These are the activations of a small neural network, seen along a few directions. Each row is one input.
Each table varies a few parts of the input and shows all the possible inputs, shuffled.
A made-up example of a description, with smaller parts first: ring(5) and (point or (values(2) and line(4)) or line(11)).
Shared parts are said once, and a part with two or three values counts as separate values.
In the rows, 128 means zero.

Other details of the inputs shift rows strongly along two fixed directions, in all tables alike. That doesn't count.

Table:
x1: [178  94 132  94  58 142 144  97 119 148 173 135 155]
x2: [118 157 128 157 161 127 133 121 150 136  68 173 129]
x3: [130 137 116 109 131 130 127 145 121 125 129  66 128]
x4: [104 144 136 161 166 122 129 120 140 121  97 191 116]
x5: [165 105 135 115  86 132 137 103 137 139 154 159 148]
x6: [144 138 133 152 140 129 146  88 175 155  65 238 141]
x7: [ 68 156 123 175 195 117 104 154 131 103  83 140  85]
x8: [144 139 131 154 137 126 150  86 169 153  60 236 144]
x9: [145 132 124 107 116 134 133 131 134 147 132 104 138]
x10: [129 131 139 161 132 122 137  89 155 129  92 229 141]
x11: [111 123 129 119 135 123 112 148 117 112 149  85 121]
x12: [139 136 122 111 120 130 133 135 127 143 125  93 137]
x13: [119 125 129 130 133 122 124 152 111 117 145  80 122]
x14: [115 136 126 113 124 127 117 149 111 110 162  76 115]
x15: [100 139 125 121 145 122 119 163  97 107 153  56 111]
x16: [141 126 116  91 109 132 132 148 117 132 147  48 134]
x17: [ 69 165 124 179 189 120 107 153 135 101  87 139  85]
x18: [162 124 122 102 102 137 141 117 129 146 135 116 153]
x19: [164  91 132  92  79 140 132 112 117 144 172 119 143]
x20: [114 123 119 109 126 133 118 163  99 119 174  46 114]
x21: [ 90 140 129 139 160 128 110 169 109 110 138  59  95]
x22: [115 138 139 164 148 122 127 103 157 122  94 212 128]
x23: [192 105 126  84  73 146 150  94 140 163 153 147 171]
x24: [ 83 153 130 166 180 112 115 138 128 104  84 158 102]
x25: [138 125 129 117 105 128 133 116 120 124 148 136 135]
x26: [ 95 135 126 134 156 117 103 172 112 102 137  57 100]
x27: [133 117 129 108 116 127 124 127 117 124 153 121 129]
x28: [157 110 124 116  86 136 141 100 126 140 148 164 146]
x29: [157 102 134 125 101 125 137 102 132 138 130 173 147]
x30: [169  96 136 111  89 133 143 105 132 146 159 155 153]
x31: [114 124 130 117 133 127 119 152 114 116 161  72 125]
x32: [112 147 116 117 153 129 117 161 125 117 125  53 112]
x33: [174 119 129 105  95 142 147  97 147 161 127 169 161]
x34: [104 136 126 165 159 121 124 119 135 122  86 189 114]
x35: [132 124 129 128 113 123 125 134 120 119 144 105 128]
x36: [115 126 129 128 132 130 124 148 107 122 144  80 116]
x37: [147 108 135 120 105 129 141 107 127 137 146 153 153]
x38: [ 82 158 135 180 180 123 111 139 142 109  82 156  90]
x39: [138 109 129 112 106 132 125 129 110 130 150 102 128]
x40: [ 79 154 126 180 186 120 121 142 130 112  82 158  99]
x41: [101 130 127 128 144 118 112 153 111 106 137  78 118]
x42: [189  99 125  81  70 143 153  95 144 162 149 146 166]
Each input here is: values(2) and (ring(6) or (values(3) and ring(5))).
Changing only the values(2) part turns x18 into x23. The same change can be made to x28. Which row results? -> x17
Change only the ring(6) part in x9. List by row number the other rows that result. -> x6, x23, x32, x33, x42
Change only the values(2) part in x40. List by row number the other rows that result. -> x20

Table:
x43: [142 126 120 102 110 123 130 135 120 121 145  86 145]
x44: [140 118 124 114 111 131 134 131 113 139 144  93 140]
x45: [146 115 124 104 111 135 126 136 123 144 149  96 128]
x46: [139 134 121  98 110 126 123 136 131 126 151  87 137]
x47: [144 123 133 102 110 128 131 131 129 129 148  92 144]
x48: [ 59 149 137 188 181 108  97 153 119  81 105 136  78]
x49: [ 59 148 137 192 178 109  96 157 118  80 103 133  81]
x50: [ 55 147 136 182 197 111 102 156 113  83 116 140  83]
x51: [139 115 120 107 111 141 133 139 111 144 148  90 119]
x52: [143 124 124 110 113 132 127 137 128 138 150  90 134]
x53: [136 128 120 101 109 126 130 131 115 127 145  86 142]
x54: [141 116 128 110 114 130 131 136 126 133 149  82 139]
x55: [143 121 121 111 107 138 138 134 118 142 150  95 130]
x56: [163 125 136 135 107 137 156  76 157 157  99 240 152]
x57: [ 75 162 121 170 197 130 107 160 133 115  76 119  81]
x58: [ 75 170 122 174 195 127 110 158 138 111  79 115  90]
x59: [141 132 117  97 106 137 127 128 128 129 150  96 137]
x60: [158 116 133 149 121 128 151  87 154 150  91 224 156]
x61: [147 124 128 105 109 126 133 133 119 128 145  94 146]
x62: [151 127 138 139 119 128 148  83 149 149  93 221 155]
x63: [152 105 123 106 107 133 134 134 112 140 146  96 138]
x64: [147 129 125  96 102 141 130 129 124 135 156  94 139]
x65: [153 125 136 135 120 124 146  80 169 141  91 227 158]
x66: [151 131 128 136 115 131 150  83 158 147  95 229 146]
x67: [116 100 134 116 114 127 120 138  99 114 190 113 127]
x68: [141 109 128 106 116 134 128 138 121 138 146  85 130]
x69: [156 132 139 136 119 128 142  85 166 149  97 227 151]
x70: [126 105 135 120 108 124 118 129  98 106 184 108 118]
x71: [ 73 156 125 173 197 119 112 159 122 116  70 117  89]
Describe the family of inputs behind these rows. -> line(5) or (line(4) and ring(6))

Table:
x72: [152 121 135 143  98 125 148  85 138 131 117 210 154]
x73: [140 101 115  91  98 145 132 158  77 144 180  25 120]
x74: [ 92 151 113 128 163 117 119 163 109 104 123  67 118]
x75: [105 155 123 122 164 128 112 175 134 121 125  41 109]
x76: [178 106 126  85  71 131 142 108 124 147 147 108 161]
x77: [ 87 169 128 165 159 118 113 138 135  99 104 140 101]
x78: [ 98 157 115 134 163 125 118 145 134 111 113 118 114]
x79: [159  81 136 113  86 128 131 117 117 133 168 124 145]
x80: [101 133 143 159 164 113 128 119 132 115 102 186 125]
x81: [136 145 130 133 127 128 127 109 155 136  91 166 127]
x82: [ 97 142 139 145 160 121 115 130 133 112 122 159 111]
x83: [166  83 132  99  72 135 126 115 124 136 189 120 142]
x84: [113 132 121 144 148 145 127 138 122 142 113 135  98]
x85: [166 117 137 130 120 130 153  94 160 161  96 194 165]
Changing only one part turns x72 into x77. The same change can be made to x76. Which row results? -> x81
Describe the family of inputs behind these rows. -> values(2) and (point or line(6))
Change only the values(2) part in x73. List by row number the other rows that result. -> x84

Table:
x86: [135 132 123 122 116 134 128 120 129 142 122 134 116]
x87: [134 128 119 120 118 139 125 126 131 139 121 136 122]
x88: [129 122 136 129 122 125 123 117 121 107 145 146 127]
x89: [117 115 134 132 115 120 128 119 126 112 144 144 131]
x90: [135 140 119 123 119 131 138 125 131 124 124 135 140]
x91: [117 147 118  99 117 124 112 156 111 113 155  38 112]
x92: [139 127 134 134 117 137 131 122 135 142 123 128 121]
x93: [132 126 127 113 130 135 128 127 134 143 130 140 122]
x94: [136 133 131 127 117 134 124 129 142 125 127 122 135]
x95: [131 125 135 131 123 123 122 120 120 114 148 146 129]
x96: [140 121 125 127 128 119 130 123 141 126 124 129 142]
x97: [135 130 131 128 126 132 126 120 148 130 131 129 138]
x98: [116 134 118 101 137 134 129 168 101 126 162  43 116]
x99: [136 121 129 132 128 141 129 123 141 142 129 130 128]
x100: [134 128 116 126 131 138 141 123 127 141 129 134 132]
x101: [ 81 145 134 174 184 122 110 144 119  98  99 146  85]
x102: [131 128 127 123 130 125 131 117 129 130 123 130 149]
x103: [121 111 131 141 118 127 126 128 118 133 146 145 126]
x104: [112 121 123 121 125 126 109 167  90 116 178  52 108]
x105: [128 125 133 136 119 119 121 125 123 119 149 147 132]
x106: [131 119 134 120 135 131 135 126 121 144 123 135 138]
x107: [136 122 139 125 131 138 131 129 139 143 131 134 127]
x108: [134 125 130 129 121 129 136 119 116 142 115 129 132]
x109: [122 106 134 133 121 133 128 119 117 120 141 145 119]
x110: [118 106 132 136 118 129 130 122 118 125 142 145 121]
x111: [130 129 136 116 132 122 133 123 128 131 125 134 148]
x112: [131 136 129 108 127 127 125 124 141 130 132 139 132]
x113: [134 137 121 116 116 131 122 123 139 126 123 136 132]
x114: [138 123 130 132 119 142 128 128 137 139 122 131 127]
x115: [131 116 133 135 126 131 125 123 113 126 146 147 119]
x116: [132 126 118 120 128 138 126 121 135 142 128 135 124]
x117: [ 79 176 136 179 184 115 110 149 148 103  73 125  93]
x118: [136 135 121 129 120 134 144 122 121 140 122 133 125]
x119: [143 113 124 131 122 129 131 131 130 136 115 130 130]
x120: [121 115 136 129 119 124 126 116 124 107 143 144 129]
x121: [141 111 123 131 131 127 132 126 134 139 122 129 132]
x122: [133 138 118 122 128 129 139 120 134 128 131 134 142]
x123: [133 134 132 125 118 121 133 116 123 129 117 129 142]
x124: [135 131 141 121 128 130 128 126 147 130 133 134 137]
x125: [142 127 131 129 117 115 133 122 135 126 117 128 135]
x126: [143 118 129 133 120 123 135 125 128 138 115 128 125]
x127: [133 130 128 123 120 126 130 122 126 127 116 131 148]
x128: [132 118 125 127 132 133 133 120 122 143 121 130 140]
x129: [108 138 126 150 155 129 124 136 123 128  89 135 121]
x130: [ 83 161 126 176 189 107 110 158 143  97  65 127 102]
x131: [123 117 126 105 137 124 120 171 107 124 155  38 116]
x132: [132 139 128 115 131 127 141 126 133 129 133 138 140]
x133: [132 135 120 116 125 129 123 118 142 129 130 135 134]
x134: [136 144 123 124 117 126 142 119 128 127 124 132 135]
x135: [139 122 135 119 131 116 132 129 140 127 126 133 140]
x136: [120 121 133 137 115 118 123 125 125 120 148 145 136]
x137: [136 130 117 127 122 139 140 128 124 137 122 135 130]
Changing only one part turns x110 into x89. The same change can be made to x121. Which row results? -> x96
Changing only one part turns x124 into x107. The same change can be made to x134. Which row results? -> x118
Describe the family of inputs behind these rows. -> values(2) and (ring(6) or (line(4) and ring(5)))
Change only the line(4) part in x117. List by row number the other rows that result. -> x94, x97, x124
Change only the values(2) part in x119. List by row number the other rows that result. -> x130
